Each row below holds a small network's activations on one input, seen along a few directions.
In each table, some parts of the input vary, and every possible input appears once, in random order.
Descriptions start from the smaller parts, as in this example, which fits no table here: one of 5 places around a ring, together with either a single point or (one of 2 separate values, together with one of 4 places along a line) or one of 11 places around a ring.
Shared parts are said once, and a part with two or three values counts as separate values.
In the rows, 128 means zero.

Other details of the inputs shift rows strongly along two fixed directions, in all tables alike. That doesn't count.

Rows:
R1: [145 112 125 134 137 152 108 144 101 120 113 125]
R2: [114 178 135 132 105 100 146  94 121 129 129 164]
R3: [ 80 164 141 112  94 108 162 116 146 149 144 116]
R4: [148 103 122 138 130 155 110 149 118 119 113 121]
R5: [166 120 123 155 135 131 115 136 109 109 121 152]
R6: [152 106 135 126 127 160 108 147 120 107 125 119]
R7: [138 153 128 138 117 112 131 108 117 124 116 162]
R8: [167 111  97 143 160 128 115 131 106 116 110 149]
R9: [ 88 165 137 103 127 108 126  91 126 140 131 127]
R10: [ 93 128 115 122 103  79 207 119 211 155 174 135]
R11: [138 104 106 127 153 148 110 142 106 123 113 120]
R12: [ 97 164 148 120 103 124 132 101 125 136 137 134]
R13: [174 109 110 151 144 131 124 137 119 116 115 145]
R14: [ 87 169 140 102 124 110 126  92 111 135 121 125]
R15: [141 114 120 132 162 152 100 135 111 119 116 120]
R16: [134 140 133 139 118 114 134 119 120 114 132 161]
R17: [109 146 143 119 107 140 122 122 108 121 124 141]
R18: [ 86 172 161 113 101 124 132  99 125 130 138 145]
R19: [152 113 133 131 127 156 103 145 113 111 122 118]
R20: [123 137 141 127 128 137 116 118 114 131 125 128]
R21: [109 126 136 118 123 117 141 121 161 143 146 108]
R22: [163 117 117 146 152 121 112 133 104 117 113 152]
R23: [ 87 173 150 109  94 120 142 113 118 131 133 135]
R24: [141 100 126 133 130 143 127 149 158 128 147 105]
R25: [134   9  62 135 169 124 191 205 241 155 169  44]
R26: [122 138 143 130 121 137 116 121 123 129 125 130]
R27: [126 135 135 129 118 138 119 140 114 128 117 121]
R28: [153 116 136 129 126 160  95 138 114 107 129 131]
R29: [ 94 150 144 116 109 110 147 109 167 145 145 114]
R30: [145  49  95 134 141 134 165 185 186 148 154  75]
R31: [128 129 109 131 136  96 164 119 159 141 136 137]
R32: [141 106 118 128 143 147 108 146 106 125 114 126]
R33: [ 75 134 137 106  99  90 188 116 200 162 164  93]
R34: [104 165 125 126 136  85 147  92 121 134 125 152]
R35: [147 117 130 120 141 146 101 137 106 119 112 119]
R36: [168 112 119 152 147 127 118 135 108 112 117 146]
R37: [133 136 136 120 138 135 107 121 118 127 123 123]
R38: [115 151 133 116 127 131 120 127 103 131 111 125]
R39: [165 117 123 155 136 126 112 136 111 111 113 151]
R40: [132 132 142 119 124 137 113 124 111 125 120 120]
R41: [117 140 138 121 136 132 116 117 117 135 123 130]
R42: [144 119 128 137 124 155 104 147 102 119 120 130]
Each input here is: one of 6 places along a line, together with either one of 2 separate values or one of 5 places around a ring.
Question: The inputs of R14 and R35 match in every part but the place on the line of 6. If R25 is changed in the same way as R14 into R35, which row does it become?
Answer: R38
Question: Change only the choice among 2 separate values in R8. List by row number the other rows that result.
Answer: R34

Rows:
R43: [126 143 123 124 116 100 145 109 109 134 109 155]
R44: [174 104 111 157 143 146 108 148  83 121 108 162]
R45: [150  47 106 141 141 135 146 183 176 139 135  52]
R46: [129 142 140 122 123 114 129  92 125 126 136 166]
R47: [135 130 137 160 150 133  89 118 101 120 114 136]
R48: [115 147 135 146 121 113 130 106 125 132 130 173]
R49: [139  87 115 112 107 123 149 149 175 136 153 110]
R50: [115 146 151 137 116 137 109 126  91 138 117 114]
R51: [147 124 132 125 103 141 118 137  92 118 103 140]
R52: [164  22 107 172 159 167 117 199 185 127 150  68]
R53: [128 154 129 153 132 132 112 108 119 123 114 161]
R54: [114 167 122 124 117  98 149  98 123 139 104 142]
R55: [154  32  61 130 185 150 139 188 152 123 125  89]
R56: [117 172 145 120 129 111 131  81 132 133 137 142]
R57: [149 120 148 123 112 155 103 121 109 110 130 151]
R58: [ 85 119 116 123 130  65 193 116 192 169 146  81]
R59: [181 109 121 140 164 139  94 150  82 114  81 127]
R60: [ 98 176 125 104 109  81 156  81 158 147 134 138]
R61: [108 145 150 138  96 135 125 120 125 130 135 157]
R62: [104 168 138 114  91 118 146 109 124 138 109 126]
R63: [121 153 151 117 106 143 121 101 135 123 132 135]
R64: [174  62 136 134 155 167 109 169 157 120 138  92]
R65: [ 79 166 148 119  81 107 169 111 133 158 144 146]
R66: [107 158 145 141 102 141 122 116 136 130 127 142]
R67: [180 106 110 127 138 132  96 131 100 109 112 155]
R68: [125 155 134 106  98 128 120 112 132 128 123 126]
R69: [144 146 137 129 128 118 122 104 108  96 135 171]
R70: [ 83 163 154 116 127  85 147  71 152 148 149 121]
R71: [129  98 109 133 142 112 170 121 209 143 160 114]
R72: [ 91 143 125 100 151 129 124  95 120 122 137 143]
R73: [114 107 126 146 108 124 163 156 178 120 166 128]
R74: [171 120 108 159 149 152 105 142  91 122  99 149]
R75: [149 142 129 158 146 142  97 122 105 119 115 148]
R76: [105 173 144 111  97 116 143 111 118 141 116 113]
R77: [ 90 169 159 107 133  87 153  81 157 150 144 133]
R78: [140 138 151 135 129 153 104 148  86 132 106 125]
R79: [ 69  99  84  85 146  86 193 128 218 161 175  89]
R80: [102 169 145 129 134  98 146 110 116 156 120 139]
R81: [162 116 125 149 115 156 117 165  88 101 123 147]
R82: [ 72 156 146  86 120 142 124  97 119 124 142 132]
R83: [158 141 134 114 118 149  90 129 101 115 116 118]
R84: [111 160 138 133  99 137 139 123 119 144 121 134]
R85: [ 70 162 117 110 140 117 144 107 102 146 126 145]
R86: [136 100 109 127 149 189  91 167  73 112 110 126]
R87: [176  43  91 144 129 142 159 202 166 107 140  95]
R88: [101 155 165 132 117 133 118 125 129 137 127 129]
R89: [135 101 103 142 174 170  82 144  90 103 112 149]
R90: [148 147 120 118 122 105 121 115 105  99 126 162]
R91: [186 123 111 131 153 142  82 129  95 108 106 131]
R92: [127 106  98 132 140  94 184 139 187 155 140  91]
R93: [120 162 127 140 131 113 142 113 115 147 124 136]
R94: [156 133 115 136 128 113 128 132  90  98 106 157]
R95: [154  68 118 130 142 137 146 184 163 138 123  74]
R96: [163 107 121 161 160 142  92 142  82 125 104 123]
R97: [ 79 183 150 120  92 109 165 110 138 163 143 117]
R98: [160 137 132 118 151 122  91 122  98 119 103 135]
R99: [164 114 134 159 166 149  84 144 102 115 105 144]
R100: [118 156 155  97 113 119 115 119 123 134 123 115]
R101: [153 138 151 125 125 164  92 120 107 111 126 126]
R102: [119  84 120 114 124 111 150 147 192 148 159  64]
R103: [134 145 133 120 138 107  98 100 102 125 114 123]
R104: [135 102 110 158 137 113 154 148 165 115 154 147]
R105: [124 156 125 141 119 104 150 122 103 120 130 167]
R106: [ 81 145 123  92 118 136 134 125 102 128 115 117]
R107: [ 85 144 135 119 129 162 101 126  99 116 125 140]
R108: [ 90 100 103  84 130 132 147 144 170 137 156  90]
R109: [143 123 158 129 129 155  83 116 101 112 123 113]
R110: [ 95 103 123 141 117 118 183 151 227 161 178  84]
R111: [141  96 130 128 115 133 151 146 169 107 165 124]
R112: [155 132 130 115 105 135 109 138 104  92 128 143]
Question: The inputs of R44 and R67 match in every part but one. If R84 is changed in the same way as R44 into R67, which row does it become?
Answer: R68
Question: Describe the family of inputs behind these rows.
Answer: one of 2 separate values, together with one of 5 places around a ring, together with either a single point or one of 6 places along a line
Question: Change only the choice among 2 separate values in R82. List by row number the other rows that result.
Answer: R72
Question: Change only the choice among 2 separate values in R58. List by row number the other rows that result.
Answer: R45
Question: Which other rows agree with R80 in the place on the ring of 5 and the choice among 2 separate values? List them by row number.
Answer: R44, R74, R85, R93, R96, R105
Question: Which other rows agree with R59 in the place on the ring of 5 and the choice among 2 separate values? List them by row number.
Answer: R43, R54, R55, R58, R92, R94
Question: Change only the place on the line of 6 in R62. List by row number the other rows that result.
Answer: R45, R51, R76, R87, R95

Rows:
R113: [157 124 141 138 131 174  80 140  78 108 102 138]
R114: [154 119 131 127 153 162  71 130  78 105 100 122]
R115: [145 125 111 144 137 106 142 125 124 131 123 142]
R116: [137  76  88 148 140 105 181 156 191 140 159 119]
R117: [156 152 134 142 139 116 102 104  87 112 103 165]
R118: [168 140 129 141 146 123 101 107  99 112 112 159]
R119: [ 63 190 152  91 115  98 138  74 141 150 137 123]
R120: [183  62  81 155 158 125 149 174 153 125 125 118]
R121: [159  55 104 140 140 159 130 182 157 128 138  95]
R122: [133 132 130 118 129 149 105 140  84 119 107 126]
R123: [158  57 110 136 158 153 120 173 160 124 141  87]
R124: [146 133 148 134 115 151  94 133 105 109 119 135]
R125: [152  59  98 139 166 156 124 173 157 133 132  84]
R126: [127 159 153 113 130 145  85 105  85 116 115 138]
R127: [ 75 158 145 111 115 109 156 108 146 152 143 115]
R128: [143 109 126 126 123 156 116 152 106 117 116 120]
R129: [110 174 159 127  97 135 118 109 102 123 122 143]
R130: [118  84 101 140 137  87 194 140 222 147 173 114]
R131: [ 93  86  97 111 136 108 187 157 203 161 157  72]
R132: [ 92 180 135 129 116  74 167  87 145 153 131 155]
R133: [ 80 172 147 109  82 106 166 112 142 143 139 126]
R134: [108 165 159 116  98 124 127 103 135 129 141 132]
R135: [182 128 125 148 148 149  81 118  81  91 109 173]
R136: [143 133 125 125 142 160  76 129  65 113  91 129]
R137: [ 99 112 133 112 118 116 164 126 198 151 166  98]
R138: [ 98 167 145 110 115 127 114 110  90 133 118 134]
R139: [168  91  94 148 146 132 136 159 126 111 124 145]
R140: [ 74 167 159 105  96 106 149  94 149 146 144 126]
R141: [ 76 196 141 123 105  78 165  79 135 144 138 172]
R142: [143 133 138 135 109 152 104 140  97 115 116 134]
Question: The inputs of R128 and R137 match in every part but one. If R120 is changed in the same way as R128 into R137, which row does it become?
Answer: R118
Question: Describe the family of inputs behind these rows.
Answer: one of 5 places along a line, together with either one of 2 separate values or one of 4 places along a line
Question: Start at R131 and move only the place on the line of 4, one step at a time. The first step leads to R122. Which rows follow, in order?
Answer: R128, R133
Question: Which other rows agree with R114 in the place on the line of 5? List them by row number.
Answer: R117, R123, R124, R130, R140

Rows:
R143: [134 190 160 115 122 157  52  92  18  98  80 167]
R144: [161 105 111 141 146 139 114 141 117 115 119 138]
R145: [192  84 108 157 152 163  93 165 100  99 110 140]
R146: [148  56  87 145 159 120 166 169 196 139 155  97]
R147: [101 162 143 113 117 130 120 108 109 131 122 132]
R148: [114 131 123 126 121  99 165 120 164 142 145 128]
R149: [116  95 117 125 138 126 150 147 169 144 145  94]
R150: [ 73 188 142 109 108  78 162  79 137 147 138 148]
R151: [148  67  97 148 140 119 169 166 195 139 155 101]
R152: [ 91 155 142 106 117 112 139 107 135 142 133 117]
R153: [100 125 127 116 129 121 147 128 154 142 142 106]
R154: [105 163 150 110 110 127 121 107 109 130 123 132]
R155: [206  89 121 161 152 172  72 154  91  89 109 148]
R156: [ 95 168 137 121 116  95 151  96 133 142 131 146]
R157: [133 174 156 120 118 158  70 108  45 105  93 157]
R158: [101 129 134 116 111 118 155 129 162 142 146 107]
R159: [139  69  94 138 151 108 172 158 200 144 156  98]
R160: [ 97 157 155 116 105 122 133 105 142 135 143 127]
R161: [163 102 111 145 151 135 114 143 118 118 118 131]
R162: [165 107 124 132 144 171  78 147  84 104 104 128]
R163: [120 165 153 119 115 144  95 110  77 119 107 144]
R164: [165  69 110 137 146 164 110 172 135 117 129 104]
R165: [130 100 111 138 134 112 162 142 172 141 147 119]
R166: [ 84 168 133 118 113  88 166  95 151 148 141 141]
R167: [ 83 161 146 111 102 115 147 111 139 141 140 124]
R168: [168 111 131 136 139 171  78 149  82 106 103 127]
R169: [179  80 120 146 145 179  84 171 100 104 111 117]
R170: [105 158 132 120 118  98 151 101 139 139 133 141]
R171: [134  63 105 132 134 137 158 173 192 138 158  83]
R172: [163 145 133 140 135 149  84 121  63 101  97 166]
R173: [100 130 130 112 121 117 151 124 160 145 142 105]
R174: [ 92 179 142 116 106  94 150  89 125 138 133 154]
R175: [ 65 189 158 104  89 100 153  91 135 148 139 128]
R176: [ 99 158 133 123 124  95 151 101 136 142 132 140]
R177: [178 114 123 151 140 155  88 144  81 101 102 153]
R178: [165  74 109 140 151 162 108 168 135 120 124 100]
R179: [178  75  99 152 157 144 120 162 137 118 124 120]
R180: [ 89 157 142 110 117 111 140 107 134 144 133 117]
R181: [131  72  97 139 134 107 185 160 210 144 166 101]
R182: [ 88 156 142 112 113 116 141 108 136 144 134 122]
R183: [137 167 142 132 120 126 104 104  79 116 106 163]
R184: [137 167 143 130 116 126 105 105  81 112 106 164]
Question: Describe the family of inputs behind these rows.
Answer: one of 2 separate values, together with either a single point or (one of 4 places along a line, together with one of 5 places around a ring)
Question: The inputs of R159 and R152 match in every part but the choice among 2 separate values. If R179 is changed in the same way as R159 into R152, which row does it become?
Answer: R178
